These are the activations of a small neural network, seen along a few directions. Each row is one input.
In each table, some parts of the input vary, and every possible input appears once, in random order.
A made-up example of a description, with smaller parts first: line(6) and (point or ring(9) or (values(2) and ring(8))).
Shared parts are said once, and a part with two or three values counts as separate values.
(in the rows, 128 means zero)

Other details of the inputs vary at random and push rows far along three fixed directions, the same in every table; ignore that.

A family of inputs:
R1: [145 113 169 108 123 106  80 136  82 158 120 120 152]
R2: [130 129  85 159 129 144 194 121 167 132 124 136 126]
R3: [160 104 124 103 136 106 191 138 118 134 144 104 162]
R4: [150 108 151  94 126  96  89 169  96 146 117 116 150]
R5: [159 126 101  53 146 141 153 141 139  85  92 153 148]
R6: [130 125 144 143 142 127  81 120 124 116 145 126 131]
R7: [125 146  89 166 136 141 188 115 162 128 169 116 125]
R8: [133 118 153 134 122  89 156 158 109 170 153  89 151]
R9: [126 135 131 106 135 146 120 118 120 117 106 149 109]
R10: [139  97 153  96 144 108 192 121 104 141 118  97 150]
R11: [162 101  84  68 141 135 156 144 148 120  76 156 138]
R12: [150 114 126 104 125 118 105 130 114 123 110 148 123]
R13: [152  96 141  80 144 111 216 131 110 128 109 109 154]
R14: [ 92 121  84 140 130 151  84 129 155  91 121 160 103]
R15: [149 114  91  97 138 132 121 129 142 112 102 149 118]
R16: [113 137 126 156 114 113 115 142 133 155 131 128 110]
R17: [133 127 135 107 130 130  49 121 121 108 109 172 105]
R18: [137 127 173  83 133 122 102 130  85 131 122 124 144]
R19: [ 95 152 169 168 108 138 106 103 113 146 139 100 110]
R20: [110 153 162 136 112 138 157 119 123 144 154  91 138]
R21: [142 115 104 114 123 111 148 159 141 133 104 137 130]
R22: [110 108  74 119 134 143 162 141 163  92 122 151 123]
R23: [109 130 129 197 132 123 162  97 147 130 166 114 119]
R24: [145 128 111  90 127 139  62 133 123 113  96 176 102]
R25: [110 138  95 175 124 125 140 136 161 142 133 123 111]
R26: [146 116 142  65 131 121 199 141 126 129 120  86 169]
R27: [111 165 102 187 116 142  73 141 154 119 140 147 105]
R28: [131 134 155  83 115 146 107 135 109 124  95 136 114]
R29: [110 151 123 153 141 145 136 108 143 116 143 116 127]
R30: [146 100 172 127 138  94 157 128  99 141 160  93 165]
R31: [ 97 145 139 214 114 133 151 102 131 173 161 112 110]
R32: [108 144 164 182 128 120  86 103 116 140 177 117 122]
R33: [135 148 130 133 114 140  45 131 117 120 109 165 122]
R34: [ 99 115  66 128 134 146 176 133 171  99 133 146 116]
R35: [120 153 159 112 104 148  45 124 107 111  92 154 101]
R36: [105 157 194 157  98 123 103 113  97 146 155  92 137]
R37: [106 126 124 195 140 124 157  95 151 133 165 107 118]
R38: [142 118 179 117 118 108  98 137  76 168 133 117 150]
R39: [133 157  39 140 146 171 128 121 194  80 126 161 106]
Each input here is: values(3) and (point or (values(2) and line(6))).
The inputs of R31 and R2 match in every part but the values(3) part. If R7 is changed in the same way as R31 into R2, which row does it become?
Answer: R3
Which other rows does R8 become when the values(2) part takes its other values? List them by row number.
Answer: R16
Which other rows does R34 become when the values(3) part takes its other values? List them by row number.
Answer: R14, R22
List by row number the other rows that have the values(3) part in common with R25.
Answer: R1, R4, R6, R10, R11, R14, R15, R19, R26, R29, R37, R39
